Each row below is a small network's average activation on inputs in which a field has the value named, seen along a few directions.
Related values have similar rows: they may be neighbours, one step apart, or belong to one group.
In the rows, zero is written as 500.
Strong random noise was added to every row along 20 fixed directions; ignore it. To show where, here is one row again and again, with new noise each time:
[294 486 422 297 438 537 570 559 400 632 443 393 398 573 620 577 485 522 669 494 471 591 562 473 588 640 432 407 500 591]
[638 456 341 587 505 585 582 575 503 585 382 294 221 513 663 544 578 433 392 369 645 653 486 442 429 518 711 613 408 518]
[329 545 617 518 645 445 470 528 427 615 525 517 345 452 352 181 161 427 472 504 357 510 455 481 742 368 451 422 563 635]
[695 524 424 435 606 583 507 411 441 569 517 359 256 641 474 315 356 441 232 662 410 604 773 585 553 445 525 537 435 483]
[578 597 362 784 501 591 454 564 461 540 266 553 392 469 457 482 554 511 476 476 646 410 362 434 439 383 447 469 526 630]
[402 465 655 759 483 500 469 453 362 376 443 361 285 521 503 431 651 493 443 521 605 585 649 629 782 582 512 324 586 504]
[507 560 233 470 404 584 555 338 489 583 486 474 340 723 680 507 551 366 629 517 308 654 639 492 438 380 589 336 310 470]
[297 375 614 697 465 376 452 372 388 520 675 362 811 600 353 530 585 450 586 468 504 411 431 476 362 397 440 514 527 389]
[713 697 492 504 383 586 529 533 760 501 438 654 567 510 611 411 445 488 424 531 256 566 418 553 406 594 653 420 453 426]
[464 454 502 439 447 413 697 340 567 483 424 438 413 450 504 483 476 483 433 230 632 567 455 484 371 501 585 412 490 549]
[423 458 497 561 632 323 564 554 646 656 559 439 375 458 538 590 322 647 572 495 510 696 492 400 641 457 455 459 507 588]
[444 403 496 575 308 442 547 542 494 561 676 557 599 303 465 419 400 513 409 325 405 542 522 401 365 587 500 541 461 317]
[726 408 482 490 649 771 568 315 556 445 433 332 418 573 611 676 985 548 417 656 663 449 481 558 570 349 583 595 233 241]
[461 589 682 263 596 445 605 421 614 443 438 631 368 393 512 416 560 537 600 555 386 517 412 591 585 583 428 481 541 500]
[546 425 504 385 458 566 602 252 426 378 629 673 698 455 313 530 356 344 464 334 646 350 601 575 473 549 849 327 472 410]
[671 493 432 534 386 645 510 564 394 451 534 739 808 564 503 768 559 474 522 619 439 486 457 443 590 567 587 492 560 394]
[463 513 539 503 441 649 557 340 328 565 539 601 403 440 347 196 561 421 456 547 265 294 484 461 511 553 382 505 381 327]
[508 557 498 429 446 602 606 352 548 654 505 477 494 665 580 481 504 538 464 645 165 662 532 502 597 388 353 406 395 445]
[568 696 272 366 411 571 481 759 675 422 394 389 367 584 850 700 490 571 718 519 497 343 315 457 578 630 475 400 646 769]
[377 653 558 661 537 434 411 571 398 605 460 464 270 427 463 307 492 504 582 624 428 509 571 567 598 423 319 378 527 471]
[707 641 600 649 389 621 563 563 396 672 504 629 390 437 522 527 625 422 411 331 487 485 570 539 267 438 712 492 271 386]
[526 683 606 746 484 534 451 610 401 583 534 886 682 315 301 590 428 567 638 454 561 162 336 422 553 305 446 282 487 510]


Values of B:
b3: [528 457 570 432 607 287 515 537 569 464 536 756 566 464 429 481 433 527 559 482 414 539 411 358 485 597 509 628 476 491]
b8: [563 386 469 596 524 515 519 516 530 514 458 567 544 611 471 529 505 520 481 506 452 653 482 379 495 724 648 683 483 544]
b6: [641 494 327 676 403 298 575 529 518 539 532 419 460 571 603 509 448 365 445 430 412 678 439 346 343 488 581 560 538 380]
b12: [539 628 460 288 375 429 761 290 451 565 586 318 422 369 505 509 502 376 583 573 417 482 515 621 438 681 516 417 620 205]
b11: [550 589 488 421 424 622 530 511 365 642 413 520 701 537 386 518 358 461 374 530 525 437 538 555 377 478 454 465 571 525]
b1: [557 525 530 607 743 139 548 657 401 643 453 496 501 503 345 603 576 566 673 531 762 437 355 309 275 515 448 673 530 436]
b14: [456 439 508 871 558 559 441 306 410 616 589 564 409 352 271 609 588 536 641 607 623 487 632 577 507 611 578 575 469 458]
b9: [549 479 350 529 442 556 436 473 583 346 330 523 685 660 548 514 730 554 551 718 461 508 400 414 572 663 424 499 489 364]
b13: [591 545 580 679 450 635 527 365 584 572 564 266 335 321 411 446 447 571 289 404 642 249 559 633 494 558 544 467 451 519]
b5: [611 548 572 581 483 473 489 550 421 523 657 510 433 601 498 483 442 453 491 503 359 432 596 486 515 535 577 507 492 526]
b2: [485 600 526 403 655 513 336 825 504 435 514 510 585 515 537 499 284 433 632 541 576 329 293 461 735 410 656 517 636 696]
b10: [601 435 485 693 507 423 478 574 413 494 558 456 308 549 579 601 471 462 400 548 491 737 695 498 731 540 571 517 535 517]
b15: [649 550 643 151 557 411 601 349 571 401 636 499 605 505 576 735 495 450 475 621 386 634 579 728 469 339 443 603 666 489]
b7: [223 325 476 515 511 553 447 322 432 618 690 385 511 488 388 376 307 381 583 429 368 451 535 488 532 502 547 554 440 556]
b4: [443 543 580 607 277 380 464 626 221 384 621 358 516 542 552 329 374 199 401 379 344 605 519 525 642 512 612 465 695 408]
The values of B form a ring.
List every value one step from b10, in the order listed.
> b13, b7
List every value one step from b4, in the order listed.
> b3, b9
List every value one step from b15, in the order listed.
> b6, b11
List every value one step from b1, in the order listed.
> b5, b2

Values of L:
l2: [571 452 565 334 524 457 690 72 380 498 677 616 418 584 347 592 529 479 513 513 310 430 617 534 385 426 338 654 507 612]
l1: [517 534 618 539 609 650 357 605 378 525 455 448 579 618 440 510 471 412 448 551 655 516 593 649 581 372 732 443 482 601]
l9: [490 653 775 328 613 327 384 728 397 715 523 549 515 468 487 369 405 448 386 548 395 797 656 625 380 163 459 607 378 389]
l12: [329 437 505 229 585 519 292 529 281 349 570 331 733 503 422 415 515 352 486 651 683 388 667 686 526 306 407 482 573 292]
l7: [427 531 480 275 339 297 728 641 363 737 648 481 502 624 659 449 459 441 630 306 183 471 361 197 320 564 398 473 361 349]
l14: [370 338 481 854 444 594 381 430 567 635 497 368 744 327 401 829 643 685 504 523 881 633 677 662 409 523 531 460 425 377]
l3: [507 584 696 406 486 717 408 394 544 686 624 520 676 637 387 414 475 535 415 526 330 394 687 684 230 398 526 560 260 564]
l13: [443 710 440 266 304 548 496 450 412 383 607 537 553 362 509 460 443 353 639 416 467 182 470 654 296 421 442 355 648 492]
l4: [545 512 528 491 522 462 707 386 304 419 430 913 241 419 548 765 920 488 828 422 407 328 225 301 586 423 278 611 455 584]
l10: [627 545 546 399 580 453 502 479 680 198 584 451 465 214 560 521 510 514 417 566 619 524 492 668 676 349 545 500 667 337]
l5: [350 494 528 540 270 275 519 645 352 515 570 336 611 533 698 654 655 406 602 285 549 682 553 500 284 357 456 392 522 340]
l8: [234 418 701 313 572 353 371 525 655 310 434 299 431 719 620 284 667 467 604 358 524 467 478 587 351 732 593 587 429 690]
l15: [429 465 702 337 551 561 714 320 688 676 537 377 624 453 477 653 491 522 599 522 419 653 286 579 577 667 675 608 533 456]
l6: [453 476 469 536 336 220 556 545 264 599 670 407 517 381 347 468 252 508 392 449 458 483 674 434 326 637 215 543 732 422]
l11: [447 551 632 587 458 452 440 804 481 463 295 164 285 739 807 330 749 544 391 446 482 587 456 466 530 533 408 454 475 579]
The values of L form a ring.
Going along L from l10 by way of its neighbour l3, in what order are l2, l9, l12, l8, l15 met?
> l15, l2, l9, l8, l12
List every value one step from l13, in the order listed.
> l1, l11
List every value one step from l14, in the order listed.
> l4, l6
